These are the activations of a small neural network, seen along a few directions. Each row is one input.
In each table, some parts of the input vary, and every possible input appears once, in random order.
Descriptions start from the smaller parts, as in this example, which fits no table here: one of 8 places around a ring, together with either a single point or one of 11 places along a line or (one of 3 separate values, together with one of 4 places along a line).
Shared parts are said once, and a part with two or three values counts as separate values.
In the rows, zero is written as 128.

Other details of the inputs shift rows strongly along three fixed directions, in all tables alike. That doesn't count.

A family of inputs:
x1: [149 105 162  76  62 119 113 150 205 116 106 117]
x2: [114  96 126  89  83 125 128 145 189 158  98 131]
x3: [170 147 188 116 154 124 137  95 104  85 176 142]
x4: [154 156 137 101 124 109 128 147 114 140 148 173]
x5: [103 147 105 144 135 148 136 168 126 106  96 133]
x6: [ 91 123 115 127  69 143  86 157 151 183  98 141]
x7: [123 137 142  88  93  91 106  76 114 116 170 159]
x8: [145 137 123  94 107 110 131 180 149 125  96 146]
x9: [122 144 128 111 138  98 110  78 102  97 151 135]
x10: [144  83 103 155 140  86 102  78 129 109 153 149]
x11: [ 92 122  84 188 160 165 122  85  76 170 124  88]
x12: [137 132 102 118  79 140 184 137 162 144 114 139]
x13: [115 158 136 140 152 130  98  92  73 140 156 150]
x14: [148  98  91 182 129 104  90  71 103 145 190 156]
x15: [140 110 194  97  81 113  73  95 135 153 170 128]
x16: [150 130 146  87 141 114 146 101 111 129 172 153]
x17: [126 137 142 104 147 110  97  98  91 107 148 143]
x18: [153 140 150 121 123 133 178 130 139  62 116 118]
x19: [101 104 119 158  98 168 110 165 160 115  74  76]
x20: [122 134 101 130 129 132 118 183 132 132  70 123]
x21: [166 136 184 112 166 120 132  99 104  67 167 124]
x22: [125 136 114 146 224 119 155 138  94 124 106  98]
x23: [164 169 160  94 187 106 137 114  97  88 156 171]
x24: [116 148 115 146 207 134 117 122  78  77 114 114]
x25: [ 90 115  90 151 113 168 150 164 149 157  98 114]
x26: [110  95  52 219 185 134 140 136 144  89  84 111]
x27: [127 108 179 119  54 122  82  65 102 161 165 126]
x28: [124 153 122 103  55 111 150 126 165 119 126 176]
x29: [ 83  91  84 162 116 158  94  90 108 182 108  85]
x30: [111 109 153 159 118 139  82  68  78 132 137  87]
x31: [122 126 126 147 109 139 122 179 150 152 112  89]
x32: [124 106 148  92  96 120 109  99 132 191 166 152]
x33: [151 155 118 103 158 139 207 160 166 113 127 157]
x34: [145 119 151  85 154  88 146 130 122 137 146 141]
x35: [140 121 137  77 107 114 171 155 181 130 119 154]
x36: [110 124 159 152  90 155  70 102 120 192 154 117]
x37: [146 133 151  89 139  97 151 131 116 160 171 157]
x38: [163 171 137 117 195 108 152 146  87  97 141 156]
x39: [105 104 157 149 102 145  58 103 126 174 133  93]
x40: [136 104  80 213 208 112 112  78  88 102 156 125]
x41: [124 143 105 122 111 128 131 193 140 144  93 136]
x42: [114  90  65 221 137 126  91  98 115 154 148 127]
x43: [131 120 155  78  92 104  77 108 125 147 133 157]
x44: [133 129 125  93  91 131 171 151 165 137 137 157]
x45: [ 79  91 145 175  93 163  42  99  96 180 130  73]
x46: [163 159 138 129 148 127 174 178 151 106 129 118]
x47: [122  96 128  79  68 120 135 144 171 149 119 141]
x48: [123 132 128 173 180 156 131  99  87  75 109  69]
x49: [ 88 129  78 145 102 140 126 143 153 106  82 108]
x50: [132 138 115 158 153 145 148 187 148 114  90  79]
x51: [ 94 103 118 123  82 126 122 164 151 202 114 127]
x52: [110 168  99 162 156 162 150 174 135 127  96 143]
x53: [171 126 161  90 142  97 123 141 142 101 126 106]
x54: [104 107 111 138 175 145 111 107  98 139 129 102]
x55: [130 121 142 101 171 120 131 103 113 137 150 130]
x56: [132 161 113 116 109 115 172 135 150  80 123 157]
x57: [133 109 119 112 120 125 134  85 116 139 135 118]
x58: [113 148 117 188 112 177 170 145 134 112  91 105]
x59: [111 146  93 147 167 156 126 171 132 110  68 112]
x60: [175 157 160 113 187 111 156 141 110  92 169 116]
x61: [130 127 141 118 154 111 138 133 105 165 159 137]
x62: [169 158 157 115 146 137 176 160 169  76 125 134]
x63: [129 142 140  92  75 115 135 151 155 120 115 172]
x64: [117 137 140 167 133 161 146 148 134 102 116 104]
x65: [134 120 114 108  87 130 175 125 154 135 125 140]
Each input here is: one of 5 places along a line, together with either a single point or (one of 3 separate values, together with one of 4 places along a line).
The inputs of x14 and x42 match in every part but the place on the line of 5. If x36 is changed in the same way as x14 into x42, which row does it become?
> x62
Change only the choice among 3 separate values in x9. List by row number the other rows that result.
> x30, x57
A walk changes only the place on the line of 5. It starts at x48 and steps to x30. List the rest of the walk in order.
> x18, x27, x58
Change only the place on the line of 4 in x28. List by row number the other rows that result.
> x4, x13, x52

A family of inputs:
x66: [ 89 144  88 228 178 180  79  92  57 139 131  97]
x67: [148 139 171  74 107 104 144 109 115 200 200 184]
x68: [114 153  58 173 206 151 174 167 131 100  72 106]
x69: [195 124 164  95 166  88 164 130 139  57 159 143]
x70: [118 132 114 116  91 113 113 189 158 141  94 141]
x71: [136 143 162 100 167 101  89 106  78 128 149 146]
x72: [133 144 121 133 224  98 102  80  51 117 173 129]
x73: [158 135 125 124 161 110 183 106 129  62 138 155]
x74: [117 130 112 159 136 120 123  90 114 111 153 135]
x75: [161 127 143 104 120 124 165 165 190  88 107 124]
x76: [128 147 152 111  73 143 158 137 148 113 115 124]
x77: [136 158 115 138 108 155 176 166 172  70  82 137]
x78: [101 110 167  72  35 132  80 146 147 196 110 135]
x79: [ 92  91 160 134  96 157  56  91 100 200 154  77]
x80: [147  84 134  90  80 101 108 102 152 156 142 130]
x81: [ 75  85  61 197  99 170 133 171 167 169  71  85]
What do these inputs look like to the network?
> either a single point or (one of 3 separate values, together with one of 5 places along a line)
A walk changes only the place on the line of 5. It starts at x76 and steps to x77. List the rest of the walk in order.
> x66, x74, x73
Change only the choice among 3 separate values in x71. List by row number the other rows that result.
> x75, x77

A family of inputs:
x82: [ 83 119 118 167 145 142  80  94  84 168 125  95]
x83: [152 136 131 109  97 118 168 157 172 108 113 152]
x84: [135 115 149  99 101 115 131 121 142 126 134 126]
x85: [ 82 100 121 143  59 153  88 133 156 179 102 115]
x86: [118 126 121 128 119 142 130 124 127 148 128 117]
x87: [137 145 101 162 192 153 164 152 133  75  98 118]
x88: [126 125 100 149 135 143 161 170 163 110  97 108]
x89: [136 133 153  94 148 107 109 120 100 142 150 138]
x90: [109 137 136 131 123 136  94 136 103 165 129 122]
x91: [129 158 104 162 187 148 169 146 107  87 111 120]
x92: [149 116 140  98 105 110 139 121 141 134 141 146]
x93: [121 139 117 160 164 133 111 104  81 135 140 124]
x94: [143 109 152 102 109 111 122 113 132 126 144 130]
x95: [115 135 122 160 179 144 122 103  88 131 142 120]
x96: [121 139 131 161 164 139 119 102  84 138 147 116]
x97: [ 98 126 107 173 137 138  94 115  95 162 136 115]
x98: [120 130  99 146 131 153 175 169 151 122  93 117]
x99: [132 125 104 148 138 145 161 164 157 107  94 110]
x100: [146 134 158 111 132 117 129 105 119 109 148 128]
x101: [ 95 104 103 142  76 130  97 141 154 171 106 116]
x102: [112 133 116 154 176 134 112  95  76 142 142 116]
x103: [120 135  97 151 127 138 146 165 152 107  96 118]
x104: [ 85 112 131 144  56 151  67 143 135 222 117 109]
x105: [129 143 135 139 162 132 129 114  94 101 131 116]
x106: [148 123 130  91 112 103 138 124 141 122 134 157]
x107: [ 97 100 106 139  68 132  85 134 151 179 100 118]
x108: [136 138 135 102 146 118 134 103 111 119 147 137]
x109: [133 131 141  98 107 125 133 121 145 125 139 146]
x110: [132 135 120 142 163 134 137 120 117 118 132 137]
x111: [125 140 104 160 138 141 159 161 146 116 108 123]
x112: [141 120 145 100 130 104 119 105 119 115 141 136]
x113: [137 130 164  93 128 114 107 124 123 144 149 148]
x114: [124 128  98 151 133 143 166 167 154 122 102 120]
x115: [146 121 141 108  99 111 130 133 157 115 137 136]
x116: [140 125 131 111 120 113 146 139 154 114 136 154]
x117: [137 140 146 113 122 122 132 111 126 125 147 133]
x118: [125 135 129 155 167 134 110 103  79 114 139 114]
x119: [160 128 155 108 132 109 118 101 119 109 156 138]
x120: [154 126 160 105 124 111 126 109 123 106 152 135]
x121: [132 137 140 102 108 120 122 112 124 127 144 140]
x122: [125 138 119 130 138 146 154 177 146 137 100 114]
x123: [152 127 147 107 128 105 107 100 110 112 149 142]
x124: [141 121 134 101  97 127 152 153 177  98 109 145]
x125: [144 122 137 109 123 112 130 127 150 106 139 143]
x126: [138 121 128 104 115 106 137 131 142 124 137 149]
What do these inputs look like to the network?
> one of 5 separate values, together with either a single point or (one of 2 separate values, together with one of 4 places along a line)
The inputs of x125 and x88 match in every part but the choice among 5 separate values. If x124 is changed in the same way as x125 into x88, which row does it become?
> x94
List by row number the other rows that have the choice among 5 separate values in common with x111.
> x83, x96, x100, x104, x115, x117, x119, x120
Change only the choice among 5 separate values in x126. List by row number the other rows that result.
> x97, x111, x114, x116
Change only the choice among 2 separate values in x93. List by row number the other rows that result.
> x123
A walk changes only the place on the line of 4. It starts at x101 and steps to x107. List the rest of the walk in order.
> x112, x82
Change only the choice among 5 separate values in x102. List by row number the other rows that result.
> x91, x95, x96, x98
